A small network was shown many inputs. Here are its activations along a few directions, one row for each input.
Each table varies a few parts of the input and shows all the possible inputs, shuffled.
Descriptions start from the smaller parts, as in this example, which fits no table here: ring(5) and (point or ring(9) or (values(3) and line(6))).
Shared parts are said once, and a part with two or three values counts as separate values.
(in the rows, 128 means zero)

A family of inputs:
row 1: [ 82 133 138 155 157 124 123  98 165 102 123  89]
row 2: [144 139  71 122 143 124  93 148 127 132 136 171]
row 3: [ 72 172 114 158 140 180 170 137 119 225 146 125]
row 4: [182 101 111 118 141 127 114 118 148 129 126 149]
row 5: [ 72 128 156 138 153 119 136 134 123  82 123 124]
row 6: [135  99 150 125 148 139 136  97 148  91  99 105]
row 7: [120 129 167 100  92 114 145 131 129  98 103  96]
row 8: [166 130 127  92  85 101 123 152 129 136 134 143]
row 9: [ 76 129 125 134 159 134 142 128 137  76 110 112]
row 10: [151 137  83 132 147 128  89 123 149 139 143 175]
row 11: [124 156  92 130 124 180 139 140 101 247 166 136]
row 12: [ 68 161 151 114 115 110 147 136 139  93 118 106]
row 13: [134 167  99 106  91 102  97 158 130 147 150 168]
row 14: [ 98 156 107 176 150 118 104 117 176 133 135 140]
row 15: [ 87 150 125 159 146 113 117 153 133 112 135 175]
row 16: [169  81 121 113 115 134 130 115 112  93 110 117]
row 17: [172 111 155 108  98 106 136 121  89 105 125 113]
row 18: [130 129 174 116 121 111 144 129 105  94 111 100]
row 19: [151 140  87 148 134 119  72 119 157 156 152 150]
row 20: [175 126 137 114 106 103 120 151 108 129 143 147]
row 21: [124  96 171 124 130 125 134 130 113  88 109 115]
row 22: [ 93 182 127 151 136 100 127 153 125 119 137 160]
row 23: [109 118 158 122 126 189 187 115 101 202 123  70]
row 24: [162 114 145  86  76 104 139 122 110 112 115 109]
row 25: [145 165 107 122 120  99  96 155 106 142 157 170]
row 26: [139 134 104 131 130 113  86 155 114 135 154 185]
row 27: [146 102 141 116 104 185 178 106  85 211 136  79]
row 28: [ 92 155  91 151 160 123 124 146 145 109 117 161]
row 29: [135 102 153 141 135 130 120  94 156 108 108  80]
row 30: [166  82 150 111 115 114 127 120  94 101 119 126]
row 31: [182 103 115 134 127 118  97 114 156 145 136 124]
row 32: [ 83 183 120 135 107 103 128 155 149 124 131 158]
row 33: [ 55 146 147 141 140 192 187 119 112 191 138  77]
row 34: [176  85 134 133 112 125 111  86 140 120 123  93]
row 35: [ 77 157 161 135 136 111 144 135 117  86 128 111]
row 36: [ 98 154 103 160 163 127 120 121 167 116 125 165]
row 37: [173 100 102 114 130 128 116 144 129 119 121 147]
row 38: [157 118 120 115 116 179 162 134  99 236 149 109]
row 39: [174  80 133 122 119 139 126  91 135 101 117 121]
row 40: [129  98 140 120 137 139 139 124 128  82  95 104]
row 41: [ 82 128 137 144 163 138 138 103 160  83 117 116]
row 42: [170 101 130 112 131 107 113 149 111 127 133 157]
Q: Describe the family of inputs behind these rows.
A: ring(6) and (point or line(6))
Q: The inputs of row 39 and row 41 match in every part but the ring(6) part. If row 34 is changed in the same way as row 39 into row 41, which row does it become?
A: row 1
Q: Which other rows agree with row 22 in the ring(6) part? List them by row number.
A: row 3, row 14, row 15, row 28, row 32, row 36
Q: Change only the ring(6) part in row 5. List by row number the other rows that result.
A: row 15, row 21, row 26, row 30, row 42
Q: Which other rows agree with row 31 in the ring(6) part? List them by row number.
A: row 4, row 8, row 20, row 37, row 38, row 42
Q: Change only the line(6) part in row 29. List by row number the other rows that result.
A: row 6, row 7, row 18, row 21, row 40

A family of inputs:
row 43: [177  77 139 109 123 129 130 112 123 100 108 114]
row 44: [103 158 120 123 117 148 152 151 109 178 141 134]
row 45: [140 123 102 131 133 171 137 128 110 200 148 129]
row 46: [140 106 153 104 109 113 135 128 111  79 111 113]
row 47: [128 104 164 131 135 114 133 119 125  76 111 112]
row 48: [132 168  72 146 150  52  43 161 170  56 140 229]
row 49: [133 156 123 125 114 138 144 139 132 200 140 129]
row 50: [ 81 160 112 147 143 157 147 126 144 170 134 120]
row 51: [115 100 141 132 135 128 119  97 137  71 115  93]
row 52: [ 90 150 126 154 144 156 141 134 113 176 151 129]
row 53: [170 105 155 108 107 102 128 115 133 100 109 106]
Q: Describe the family of inputs behind these rows.
A: point or (values(2) and line(5))
Q: A walk changes only the line(5) part. It starts at row 45 and steps to row 49. List the rest of the walk in order.
A: row 44, row 52, row 50

A family of inputs:
row 54: [182 133  98  95  87 114 106 155  87 162 154 164]
row 55: [104 181  85 130 136 113 116 175 145 150 138 196]
row 56: [167 105 114 129 126 171 133 125  97 217 157 131]
row 57: [181  62 136 104 129 120 126 111 132  59  92 118]
row 58: [138 109 143 105 102 172 165 104 116 185 124  61]
row 59: [ 70 135 180 148 150 134 181 126 154  89  99 112]
row 60: [117 159 110 151 137  69  68 133 165  79 141 165]
row 61: [ 46 171 132 146 126 157 151 114 125 157 137  77]
row 62: [ 87 123 130 138 155 108 108 122 145  30 109 136]
row 63: [214 104 118 112 114  83  85 116 150 107 123 151]
row 64: [154  81 189 110 117 138 180 115 117 112  94  84]
row 65: [ 76 171 101 169 157 155 117 141 105 188 169 141]
Q: The inputs of row 58 and row 61 match in every part but one. If row 56 is changed in the same way as row 58 into row 61, which row does it become?
A: row 65
Q: Describe the family of inputs behind these rows.
A: values(2) and ring(6)
Q: Change only the values(2) part in row 54. List by row number the other rows that result.
A: row 55
